A small network was shown many inputs. Here are its activations along a few directions, one row for each input.
Each table varies a few parts of the input and shows all the possible inputs, shuffled.
A made-up example of a description, with smaller parts first: values(3) and (point or line(9) or (line(6) and ring(8))).
Shared parts are said once, and a part with two or three values counts as separate values.
(in the rows, 128 means zero)

Other details of the inputs vary at random and push rows far along two fixed directions, the same in every table; ignore that.

A family of inputs:
R1: [156  91 128 116 120 162 114 120 131 112 107 108 109 115 138 128 121]
R2: [127 134 151 155 126 135 127 130 149 130  95 161 131 106 106  89 167]
R3: [102 148 155 157 117 111 131 140 136 142 111 142 151 121 138 118 124]
R4: [116 153 137 166 116 129 143 143 131 128 133 133 146  94 135  85 147]
R5: [131 132 112 149 110 118 116 122 145  95 130 120 132 121 162 122 107]
R6: [105 147  94 147 128 120 140 121 136  86 157  78 104 161 140 161  89]
R7: [128 152  85 154 106 106 114 108 147 103 172  75 136 110 166 141 104]
R8: [156 108 159 114 129 191 120 128 117 157  78 175 115  96 100 107 172]
R9: [135 109  88  95 130  90 129 110 125 114 169 111 130 159 173 157  83]
R10: [179  70 113  26 143 166 119 103  80 150 118 139 114 142 131 170 130]
R11: [ 84 122 166 131 148 118 150 159 119 193 105 185 121 131  85  60 175]
R12: [201  71 134  48 122 197 108  94  92 137  90 109 129 124 139 200 117]
R13: [ 93 144 148 170 115 100 124 139 153 146 117 112 142 129 132 114 126]
R14: [182  75 190  52 152 212 136 159  76 170  71 195 127 123  74 115 162]
R15: [141 123  98 110 130  83 106 125 139  99 168 100 135 151 139 161  88]
R16: [158  98 125 118 118 163 129 123 119 115 128  87 122 102 136 126 130]
R17: [140 133  96 112 127 104  98 128 131 128 160 112 136 153 136 154 100]
R18: [ 31 230 140 226 133  95 154 156 148 158 138 173 129 138  91  76 171]
R19: [ 78 152 152 175 128  86 122 170 146 159 139 144 130 140  96  75 134]
R20: [ 66 168 133 172 150  50 146 147 153 167 150 175 138 134 114  78 156]
R21: [134 141  86 123 130 133 142 108 119  69 159  94 119 164 159 180  82]
R22: [170  94 181  93 142 205 148 134  97 146  80 167 122  65  83 105 190]
R23: [127 148  89 133 136 110 143 102 136  70 162  91 112 161 141 180 101]
R24: [131 130 114 131 117  87 113 102 148  98 137  86 143 132 158 170  93]
Description of these inputs: values(4) and (point or line(5)).
- Changing only the values(4) part turns R20 into R11. The same change can be made to R24. Which row results? => R13
- A walk changes only the line(5) part. It starts at R4 and steps to R5. List the rest of the walk in order. => R3, R14, R9
- Which other rows does R19 become when the values(4) part takes its other values? List them by row number. => R14, R15, R17
- Which other rows agree with R12 in the values(4) part? List them by row number. => R7, R8, R10, R17, R18
- Which other rows does R21 become when the values(4) part takes its other values? List them by row number. => R6, R18, R23
